These are the activations of a small neural network, seen along a few directions. Each row is one input.
Each table varies a few parts of the input and shows all the possible inputs, shuffled.
A made-up example of a description, with smaller parts first: one of 8 places around a ring, together with either a single point or one of 11 places around a ring or (one of 3 separate values, together with one of 6 places along a line).
Shared parts are said once, and a part with two or three values counts as separate values.
In the rows, 128 means zero.

Other details of the inputs vary at random and push rows far along two fixed directions, the same in every table; ignore that.

A family of inputs:
r1: [157 158 127 119 133 182 130 116 169 183 115]
r2: [107  73 135 108 138 131 142 101 148  76 117]
r3: [159 167 123 136 135 159 103 147 131 164 121]
r4: [122  96 133 133 116 107 140 136 115  99 122]
r5: [178 201 109 134 131 155 109 142 140 196 122]
r6: [136 125 105 128 118  81 124 134  93  85 130]
r7: [159 189 134 146 128 146 108 155 136 210 120]
r8: [136 129 114 132 133 107 107 143 100  87 128]
r9: [137 152 130 120 135 134 132 129 156 180 115]
r10: [ 98 119 144 134 123  94 117 130 111 103 126]
r11: [118  95 120 117 117  90 146 120 114  84 124]
r12: [119  92 114 117 125  94 140 125 119  80 122]
r13: [129 178 136 130 129 130 116 120 143 182 122]
r14: [147 138 110 148 119 101 108 153  86  97 131]
r15: [112  61 144 118 111 171 160 101 163 101 116]
r16: [157 185 126 141 118 181  97 128 131 193 127]
r17: [118  77 123 131 106 120 142 124 117  72 125]
r18: [106  69 132 108 125 111 163 111 148  92 114]
r19: [101  66 157 117 120 170 151  96 161 101 115]
r20: [130 141 122 140 124  80 107 155  88 111 130]
r21: [100  76 142 109 134 105 155 112 154  98 113]
r22: [139 154 138 125 141 164 108 127 150 160 118]
r23: [153 159  96 152 103  87  99 157  64 109 140]
r24: [123 104 118 117 146 100 146 129 127  94 145]
r25: [155 151 138 135 130 190 126 131 163 184 115]
r26: [111 125 139 120 140 109 132 122 145 134 115]
r27: [133 118 135 133 124 151 121 123 127 117 123]
r28: [106  82 143 109 119 128 166  99 164 120 115]
r29: [126  86 154 123 122 184 167 114 193 163 106]
r30: [ 98  91 133 133 101 100 138 115 106  91 128]
r31: [137 120 118 136 109 145 125 122 116 115 129]
r32: [137 142 111 137 128 112 108 138  73 101 165]
r33: [120  99 120 127 120 133 136 112 101  94 160]
r34: [150 152 119 120 138 150 145 125 153 172 142]
r35: [133 153 107 126 133  99  93 130  86  94 133]
r36: [158 156 117 142 111 164 121 136 135 173 124]
r37: [130 116 117 138 102 103 129 136  96 108 131]
r38: [106 142 125 128 128  77 112 126 102 107 128]
r39: [108  84 121 106 144 114 145 104 116  73 151]
r40: [144 138 130 118 146 167 129 120 170 161 112]
r41: [131 103 157 120 117 197 167 114 202 199 105]
r42: [121  88 121 134 106 106 136 133 108  81 128]
r43: [147 163 107 145 137  99  94 152  58 103 167]
r44: [125 110 116 120 121 109 122 111 103  70 130]
r45: [121 156 132 137 123 161 140 122 139 178 138]
r46: [ 98 121 137 125 136  84 122 120 123 103 123]
r47: [149 164 100 140 142  77 103 167  76 105 158]
r48: [ 95 108 143 137 109 105 127 119 114 103 128]
r49: [148 164 108 144 129  99  79 156  66  95 137]
r50: [152 207 123 153 120 122  89 157 102 193 130]
r51: [168 206 115 141 152 144  89 158  99 181 158]
r52: [130 119 128 118 138 112 136 132 144 131 116]
r53: [100 117 133 136 129 109 139 130 106  99 141]
r54: [ 93  84 145 128 122  96 139 123 119  85 120]
r55: [107 133 131 135 125 129 138 128 117 128 141]
r56: [103  43 140 118 119 130 162 113 147  63 115]
r57: [151 150 129 136 135 157 137 143 145 174 143]
r58: [132 118 109 136 113 112 136 134  97 104 158]
r59: [ 96 103 171 117 136 165 153 104 200 170 105]
r60: [109  82 137 110 147 135 146 112 135  91 147]
r61: [130 117 133 129 126 117 131 144 126 127 119]
r62: [129 134 126 119 126 134 118 109 123 112 126]
r63: [158 188  99 133 137 111  83 144  87 129 132]
r64: [145 170 132 133 137 127 112 152 139 181 119]
r65: [136 150 136 117 147 162 115 116 160 161 116]
r66: [123 181 104 135 151  68 102 152  75 109 148]
r67: [ 98 100 163 126 109 177 157  92 187 175 113]
r68: [111  59 146 112 130 154 165 109 179 103 108]
r69: [126 111 141 103 160 176 151 102 181 160 138]
r70: [129 112 116 123 134  93 130 135 121  95 121]
r71: [ 86  81 167 126 117 138 154 103 160 120 115]
r72: [114  94 162 114 133 200 146 100 189 153 108]
r73: [134 119 122 135 123 103 122 149 107 101 125]
r74: [137 145 139 132 120 179 115 119 145 163 122]
r75: [167 210 122 151 121 139  94 162 118 215 127]
r76: [143 141 135 132 121 181 120 122 147 162 121]
r77: [127 115 109 118 138  99 143 130 115  97 149]
r78: [168 186 109 134 145 133 102 151 135 173 120]
r79: [164 194 111 124 147 148 107 130 118 178 156]
r80: [113 156 118 136 143  85 114 148  89 105 145]
r81: [120 149 125 138 132  75 103 149  91 110 128]
r82: [131 167 120 153 119  73  92 157  66 115 135]
r83: [148 146 122 118 138 164 128 121 158 161 115]
r84: [141 134 123 130 133 118 122 147 130 131 120]
r85: [118  73 164 107 141 214 192 103 231 185 122]
r86: [136 127 122 135 111 151 116 119 115 122 130]
r87: [102 127 121 121 132 100 145 114 111  98 142]
r88: [110  79 134 119 126  95 144 132 125  81 119]
r89: [112 117 158 107 138 179 162  98 211 201 100]
r90: [125 114 125 126 134 118 112 129 112  84 126]
r91: [ 95 111 136 129 136 110 142 129 114  97 138]
r92: [176 207  98 137 137 127  93 157 114 177 125]
r93: [ 96 118 122 118 140 101 147 116 119  98 138]
r94: [106 112 132 121 120  92 138 112 120 102 124]
r95: [162 180 114 143 128 146 118 154 121 182 151]
r96: [102  70 139 126 101 122 156 108 136 104 123]
Each input here is: one of 8 places along a line, together with either one of 3 separate values or one of 9 places along a line.
Q: The inputs of r21 and r75 match in every part but the place on the line of 8. If r40 is changed in the same way as r21 into r75, which row does it become?
A: r15
Q: The inputs of r93 and r87 match in every part but the place on the line of 8. If r12 is changed in the same way as r93 into r87, which row does it become?
A: r6
Q: The inputs of r92 and r5 match in every part but the place on the line of 8. If r63 is changed in the same way as r92 into r5, which row does it become?
A: r44
Q: Start at r59 and move only the place on the line of 9, one step at a time. The first step leads to r81. Which rows follow, in order?
A: r64, r88, r84, r68, r8, r90, r22
Q: Change only the choice among 3 separate values in r80. List by row number the other rows that result.
A: r47, r60
Q: Change only the place on the line of 8 in r41. List by row number the other rows that result.
A: r4, r11, r18, r37, r52, r61, r88
Q: Change only the place on the line of 9 in r31. List by row number the other rows that result.
A: r16, r23, r30, r36, r37, r67, r86, r96
Q: Which other rows agree with r19 in the place on the line of 8? List them by row number.
A: r4, r7, r14, r25, r27, r29, r43, r53, r57, r71, r82
Q: Which other rows agree with r20 in the place on the line of 8? List them by row number.
A: r3, r10, r49, r51, r54, r56, r61, r72, r73, r85, r91

A family of inputs:
r97: [ 96 101 162 131 127 140 136 115 144 129 120]
r98: [ 78  80 146 122 122 101 144 108 118  72 124]
r99: [141 162 126 141 121  94  94 146  93 141 131]
r100: [161 152 120 127 135 149 109 140 126 146 124]
r101: [156 163 126 141 133 132 111 160 133 172 122]
r102: [116 152 136 144 126  99 100 144  90 120 132]
r103: [ 96  69 135 101 150 104 153 106 155  68 120]
r104: [126  82 133 109 130 155 152 107 154 102 118]
r105: [ 93 113 158 115 143 148 151 101 173 144 117]
r106: [144 162 127 118 159 141 134 136 175 182 123]
r107: [162 176 105 120 159 121 101 139 119 135 140]
r108: [153 166 127 135 136 136 100 151 132 167 115]
r109: [126 143 141 115 134 146 136 112 166 182 113]
r110: [128 146 131 121 135 118 139 124 150 167 128]
r111: [137 171 112 136 121  84 114 148  95 147 132]
r112: [120 161 143 141 126 134 123 142 132 175 127]
r113: [129 107 138 124 125 190 151 112 158 153 140]
r114: [149 154 119 142 130 109 108 161 114 144 125]
r115: [148 177 112 127 151 109 102 148 121 143 122]
r116: [ 84  97 152 113 146 122 165 105 166 119 133]
r117: [117 169 131 135 130 114 110 135 110 145 125]
r118: [151 171 118 154  92 108  87 143  91 147 113]
r119: [136 148 108 133 133  86 101 151  88  99 124]
r120: [112  86 127 119 123 157 161 104 138 108 143]
r121: [100  87 145 109 122 127 155  99 156 123 111]
r122: [136 155 134 130 123 123 112 132 128 165 120]
r123: [137 140 128 121 133 189 134 108 151 164 134]
r124: [134 117 114 148  90 136 106 122  82  78 136]
r125: [140 104 124 125 129 132 122 131 120  95 127]
r126: [ 96  84 160 142  90 159 157 109 162 135 104]
r127: [144 135 119 152  96 121 115 149 116 127 107]
r128: [137 144 128 112 155 181 131 103 163 161 147]
r129: [132 103 103 129 124  86 127 140  82  58 142]
r130: [135 125  99 149 115  74  97 151  31  46 172]
r131: [144 154 120 132 133 127 126 149 135 158 119]
r132: [114  73 132 128 119 147 148 114 120  89 150]
r133: [109  86 131 108 145 154 162  96 156 106 154]
r134: [109 154 118 139 136  67 116 143  82  97 144]
r135: [146 175  96 134 134 113  92 139  68 109 158]
r136: [126 181 134 141 128 129 120 145 125 180 132]
r137: [165 173 117 120 153 159 115 133 150 170 126]
r138: [114  70 137 132  96 131 137 117 138  82  94]
r139: [111  47 120 117 117  96 152 123 104  27 133]
r140: [131 135 133 140 118 102 121 142 114 144 133]
r141: [109 156 133 131 135 109 116 129 114 133 128]
r142: [118  87 147 117 129 153 159 122 178 141 106]
r143: [138 122  99 158  84 100 102 141  47  55 150]
r144: [101  92 142 106 140 112 164 103 169 123 129]
r145: [ 92 106 155 122 127 149 164 110 168 152 116]
r146: [115 122 134 116 135 108 135 111 140 127 123]
r147: [126 141 117 135 119  80 122 141  95 122 134]
r148: [113 143 151 132 128 141 121 127 138 156 120]
r149: [133 142 122 121 142 121 122 133 136 134 112]
r150: [109  85 138 110 136 142 170 114 179 129 109]
r151: [ 92  57 146 116 110 101 163 110 137  88 122]
r152: [151 163 131 129 137 151 110 143 150 177 108]
r153: [120  94 135 119 125 183 162 102 158 137 141]
r154: [132  96 125 112 136 151 160 116 160 122 124]
r155: [158 158 113 124 138 145 115 135 128 146 122]
r156: [107  75 136 140  79 100 145 116 118  87 113]
r157: [119 121 111 146 111  31 102 153  45  62 147]
r158: [143 130 140 128 130 195 125 116 150 165 138]
r159: [116 100 141 110 136 154 151 112 176 138  99]
r160: [123 117 147 125 122 136 130 118 149 154 117]
r161: [108  57 113 105 142  82 155 112 117  25 145]
r162: [149 116 111 135 124 102 116 150  90  83 141]
r163: [132 135 114 127 131 142 134 124 115 124 152]
r164: [110 118 157 142  97 172 133 111 162 157  99]
r165: [158 155 107 129 134 133 125 144 121 141 130]
r166: [127 130 104 134 128  68 120 153  85  83 127]
r167: [172 164 105 151 101 129  85 151  87 119 118]
r168: [153 173 116 132 132 166 106 129 114 161 147]
r169: [166 176  96 132 147 110 107 154 103 133 143]
r170: [132 169 116 123 146  76 102 133 104 127 139]
r171: [134 117 136 128 127 176 125 114 135 136 141]
r172: [ 92 110 148 124 131 132 159 114 155 139 124]
r173: [139  96 120 130 126 120 133 138 114  91 134]
r174: [ 80  68 152 135 117  99 150 122 117  75 131]
r175: [175 159 118 149 102 173 116 145 141 174 112]
r176: [127 197 127 132 156 110  98 138 120 164 138]
r177: [119 117 146 115 126 151 145 106 169 166 110]
r178: [154 174 115 128 144 169 125 128 139 178 151]
r179: [143 104 131 125 131 145 125 129 132 110 126]
r180: [114 137 147 144 125 123 126 140 123 149 131]
r181: [150 139 125 112 143 172 135 118 167 161 117]
r182: [147 151 131 136 136 134 105 148 133 155 116]
r183: [145 162 116 126 144 156 114 119 122 144 148]
r184: [128 124 129 118 146 132 147 129 163 144 118]
r185: [102  95 134 115 123 103 158 112 141 117 124]
r186: [129 120 118 129 124 136 113 122  95  95 148]
Q: What is each input in this table made of?
A: one of 2 separate values, together with one of 5 places along a line, together with either a single point or one of 8 places along a line
Q: The inputs of r134 and r105 match in every part but the choice among 2 separate values. If r163 is changed in the same way as r134 into r105, which row does it become?
A: r135
Q: The inputs of r103 and r106 match in every part but the choice among 2 separate values. If r160 is changed in the same way as r103 into r106, which row does it become?
A: r157
Q: Which other rows agree with r139 in the choice among 2 separate values and the place on the line of 5? List them by row number.
A: r129, r154, r161, r162, r165, r169, r173, r175
Q: Change only the choice among 2 separate values in r167. List by row number the other rows that result.
A: r175
Q: Which other rows agree with r158 in the choice among 2 separate values and the place on the line of 5? List them by row number.
A: r123, r124, r128, r135, r168, r171, r183, r186
Q: Change only the choice among 2 separate values in r137. List by row number the other rows that result.
A: r169
Q: Change only the place on the line of 8 in r148. List by row number the other rows that result.
A: r97, r98, r102, r105, r117, r141, r176
